Questions about the table below.
1) Read off the entry just right of -0.012.
2) Read off the third largest entry.
[[0.049, 0.123, 0.089, 0.037, 0.019, -0.005, -0.037, -0.098, -0.113, -0.157, -0.161, -0.194], [0.000, -0.127, -0.118, -0.114, -0.109, -0.085, -0.054, -0.067, -0.021, -0.043, 0.003, 0.028], [0.094, -0.150, -0.148, -0.086, -0.151, -0.169, -0.185, -0.141, -0.150, -0.125, -0.094, -0.060], [-0.202, -0.088, -0.079, -0.023, -0.001, 0.035, 0.042, 0.063, 0.115, 0.135, 0.175, 0.169], [-0.013, -0.013, -0.012, -0.025, -0.055, -0.044, -0.078, -0.058, -0.082, -0.094, -0.145, -0.089], [-0.101, -0.079, -0.054, -0.061, -0.041, -0.026, -0.004, -0.032, -0.052, 0.004, -0.043, -0.046], [-0.129, -0.056, -0.053, -0.022, -0.027, 0.014, 0.057, 0.091, 0.111, 0.139, 0.108, 0.189], [-0.048, -0.007, -0.019, -0.063, -0.038, -0.065, -0.043, -0.110, -0.085, -0.103, -0.139, -0.167], [-0.078, -0.033, -0.019, -0.067, -0.004, -0.020, -0.014, -0.023, -0.034, -0.011, -0.005, 0.066], [-0.031, -0.161, -0.154, -0.167, -0.094, -0.078, -0.023, -0.048, -0.013, -0.001, 0.047, 0.107]]
1) -0.025
2) 0.169

arr =
[[ -8  -7  32  -6  -2   0  -3  -1   3  -1  10  -1  -1]
 [ 20  -2  -7  -3   2  -3   2   0  -3  -2   1  -2  -3]
 [ -5   4   4   2  -3  -1  -4  -4  -1   0  -8   0  -1]
 [  3   6   3  -3  -4  -3  -4  -3 -11  -1  -8  -4  -2]
 [ -7  -2   8   3  -3  -2  -1   0  -6   0  -5  -3  -2]
 [  3   6  -2  -3  -4  -3  -5  -4 -11  -1  -9  -4  -1]
 [-29  -4  10  -3  -3  -1  -2  -1   1  -3   4   1   0]
 [-20  -2   5  -2  -1  -2  -3  -3   8  -1  -4   0  -1]
 [-28  -4   4  -3  -3  -1  -2  -1   1  -3   3   1   0]
 [ -9  -7  33  -6  -2   0  -3  -1   2  -1  10  -1  -1]
 [-28  -1   6  -1  -1  -2  -3  -3   8  -2  -9   0  -1]
 [ -9  -4  13  -4  -2  -1  -3  -3   6  -1   2  -1  -1]
 [ 10  -2  15   2  -3  -2   0   2  -6  -1  -5  -5  -3]]
Rows and columns are numbered from 0.
The entry directly above the largest entry is 4
Report the entry in row 1 and column 0.
20
The entry just left of 13: -4
Report the entry at row 0, column 2.
32
Report the entry at the centre.
-2
Report the entry just left of the centre entry.
-1
The bottom-right entry -> -3
Report the entry at row 0, column 1.
-7
The entry directly above -20 -> -29
Report the entry directly above the centre entry.
-5
Report the entry just right of the smallest entry.
-4
The entry in the bottom-left corner -> 10
Report the entry in row 2 and column 1.
4
The entry in row 2 and column 0: -5
The maximum: 33
Report the entry in the top-right corner.
-1
Report the entry just right of the largest entry.
-6
Report the entry at row 2, column 2.
4
The entry just right of the centre entry is -1
The entry just left of the largest entry: -7
Report the entry at row 0, column 0.
-8

Questions about the grid below.
1) Give the third smallest entry.
2) Give the 3rd entry in reading order.
3) Give the entry just right of 753.
4) Give the 3rd largest entry.
[[400, 205, 598, 325, 243, 681, 242, 561, 562, 281, 561, 361, 680, 682], [493, 277, 329, 675, 497, 472, 424, 437, 560, 461, 220, 753, 396, 467]]
1) 242
2) 598
3) 396
4) 681

grid =
 166   237  -625   469   -56
-378   175  -548   379  -395
 170   485   -35   245  -214
 894   324   143  -199    -8
  78   186   -90   734    18
-128   245   136   153   112
 456  -419  -326   537     4
-418  -367  -309  -255  -953
 234  -201  -208  -493   201
 192  -331   463  -167  -484
-165   227    68     9  -127
 868  -215  -122   644  -124
Rows and columns are numbered from 0.
The entry at row 0, column 2 -> -625
The top-left entry: 166
Which number is the entry in the bottom-left corner?
Answer: 868
Which number is the minimum?
Answer: -953
Which number is the entry in row 2 and column 0?
Answer: 170
The entry directly below -128: 456
Which number is the entry just right of 170?
Answer: 485
Which number is the entry directly above the smallest entry?
Answer: 4
The entry in the top-right corner is -56
The entry in row 0 and column 1 -> 237
Which number is the entry directly below 9?
Answer: 644
Which number is the entry just right of 894?
Answer: 324
The entry directly below 734 -> 153
Which number is the bottom-right entry?
Answer: -124
Which number is the entry just right of 9?
Answer: -127
The entry directly above -484 is 201
Which number is the entry just right of 143?
Answer: -199
The entry directly below -309: -208
Which number is the entry in row 1 and column 1?
Answer: 175
The entry directly above 379 is 469
The entry in row 1 and column 0: -378
The entry directly above 9: -167
The entry directly below the largest entry: 78
